Each row below holds a small network's activations on one input, seen along a few directions.
In each table, some parts of the input vary, and every possible input appears once, in random order.
Descriptions start from the smaller parts, as in this example, which fits no table here: one of 5 places around a ring, together with either a single point or one of 11 places along a line or (one of 3 separate values, together with one of 6 places along a line).
Shared parts are said once, and a part with two or three values counts as separate values.

Other details of the inputs vary at random and push rows far along two fixed directions, the same in every table; ignore that.

Rows:
row 1: [-33  15   8  -7 -29   0  14   5  -8 -14  16]
row 2: [ 50 -21 -16   6  10  -4 -33  -8  10  21  -1]
row 3: [  7  -1  -1  -1  24   3  15  -2  -8   5 -20]
row 4: [-11   4   6   3 -30  -5 -30   4  17 -12  20]
row 5: [-26  13  10  -4  20   2  26   5  -3  -9 -12]
row 6: [  3  -5 -12  -5  17  -2  28  -2 -11   6  -5]
row 7: [  2  -5  -5   2  27   0  17   1   0   0 -17]
row 8: [ -9   7   4  -7 -37   1 -25   0   5   3  31]
row 9: [-20  15  16  -4 -21   0 -15   3   4 -10  10]
row 10: [-24  13  12   0 -19  -2 -12   5   9 -14  13]
row 11: [ -9   8   5  -8 -42  -5 -23  -1   0   0  29]
row 12: [  9  -6  -4   6  20   2  13  -1  -4   1 -16]
row 13: [-16   6   5   2  10   4  21   4  -5 -11 -13]
row 14: [-20   6  -1  -7   4   0  35   2 -14  -6  -2]
row 15: [  6   3   1  -2  28   2  14  -1  -6   8 -16]
row 16: [ 45 -26 -20  10  10  -7 -30  -6  16  15   0]
row 17: [ 37 -21 -14  12 -13  -6 -40  -5  16   8   9]
row 18: [ -7   9   4  -9 -39  -5 -25   0   1   1  31]
row 19: [-21  10  11   1 -20  -3 -13   5  10 -14  13]
row 20: [ 45 -30 -26   8  -2  -2 -17  -9   7  22  11]
row 21: [ 50 -20 -16   6   9  -4 -32  -8   9  21  -1]
row 22: [ 49 -29 -23   7  -4   0 -19 -11   1  25   8]
row 23: [-22  15  15  -5 -22   0 -14   4   5 -11   9]
row 24: [-19   7   6   1  12   4  26   5  -7 -12 -16]
row 25: [-20   9   5  -9   5   9  33   1 -17   2  -5]
row 26: [  8  -2   0   3  23   3  14  -2  -7   4 -17]
row 27: [-22  15  16  -5 -21   1 -13   4   4 -11   9]
row 28: [  6   1   0  -2  28   3  16   0  -7   6 -19]
row 29: [  6  -7  -6   5  22   1  14   0  -1  -1 -16]
row 30: [ 47 -27 -21  12   9  -6 -27  -7  13  14  -2]
row 31: [  0  -7 -11  -3  18   4  29  -1  -8   8  -6]
row 32: [-12   4   6   1 -29  -6 -33   4  19 -11  22]
row 33: [-37  20  18  -2 -17   2   3   7   1 -19   7]
row 34: [ -7   5   9   2 -35  -3 -33   1  12 -10  19]
row 35: [  9  -4  -1   4  21   2  14  -2  -7   3 -18]
row 36: [  9  -5  -8  -3  10   1  26  -4 -18   8  -8]
row 37: [  8   1   0  -1  27   2  13  -1  -6   7 -16]
row 38: [-16   9   9  -1  10   4  21   3  -8  -9 -14]
row 39: [ -9   0   0   0 -41   1 -18   1   7  -3  29]
row 40: [-18   9   9  -1  12   5  23   3  -9  -9 -16]
row 41: [-23  10   8  -2  18   1  23   5  -2 -10 -12]
row 42: [  7   1   1  -1  25   2  13  -2  -7   7 -18]
Each input here is: one of 6 places along a line, together with either one of 2 separate values or one of 5 places along a line.
Changing only the place on the line of 6 turns row 19 into row 37. The same change can be made to row 10. Which row results?
> row 15
Change only the choice among 2 separate values in row 1. List by row number the other rows that result.
> row 39
Change only the choice among 2 separate values in row 8. List by row number the other rows that result.
> row 18
Change only the place on the line of 5 in row 26. List by row number the other rows that result.
> row 34, row 35, row 38, row 40
List by row number the other rows that have the place on the line of 6 in common with row 42.
> row 3, row 9, row 11, row 23, row 25, row 27

Rows:
row 43: [ 7  1 -2 -1 17 -6  3  0 -2  2 -9]
row 44: [10 -4 -1  1  8  4 10 -3 -8  6 -7]
row 45: [-8  1  1  2 14  3 12  2  1 -6 -9]
row 46: [ -2   4   5   0  12   5   6   0  -5   1 -10]
row 47: [ 14  -5  -4   1   6   1   8  -3 -10   3 -10]
row 48: [  6  -1  -4  -1 -13  -5 -15  -2   3   5  16]
row 49: [  2  -1  -2  -4 -13  -3 -13  -2   5   5  15]
row 50: [-16  10  10  -3 -22   5  -7   1   1  -5  12]
row 51: [  0  -4  -2   5 -17  -2 -12   1   7  -2  13]
row 52: [  4  -2  -1  -4 -11  -2 -18   0   8   6  13]
row 53: [  2   3   1  -2  -6  -3 -18   1   7   2  10]
row 54: [  5   4   6   3 -13  -4 -22   0   6  -3   3]
row 55: [ 12  -8  -5   7  15  -4   2  -2   3  -2 -12]
row 56: [-49  21  15  -5 -15   1  27  10  -7 -26   1]
row 57: [13 -6 -2  1  3  5 -7 -4  0 10 -3]
row 58: [ -8   5  -1  -7   9  -3  21   0 -11  -3  -6]
row 59: [ 2 -8 -6  3 14  4 11  0  2  3 -8]
row 60: [ 5 -8 -8  4 11  3 12  0  0  4 -6]
Changing only one part turns row 48 into row 51. The same change can be made to row 58. Which row results?
> row 56
What is each input in this table made of?
> one of 3 separate values, together with one of 6 places along a line
Change only the place on the line of 6 in row 57. List by row number the other rows that result.
> row 44, row 46, row 47, row 50, row 54
Change only the choice among 3 separate values in row 50. List by row number the other rows that result.
> row 49, row 60
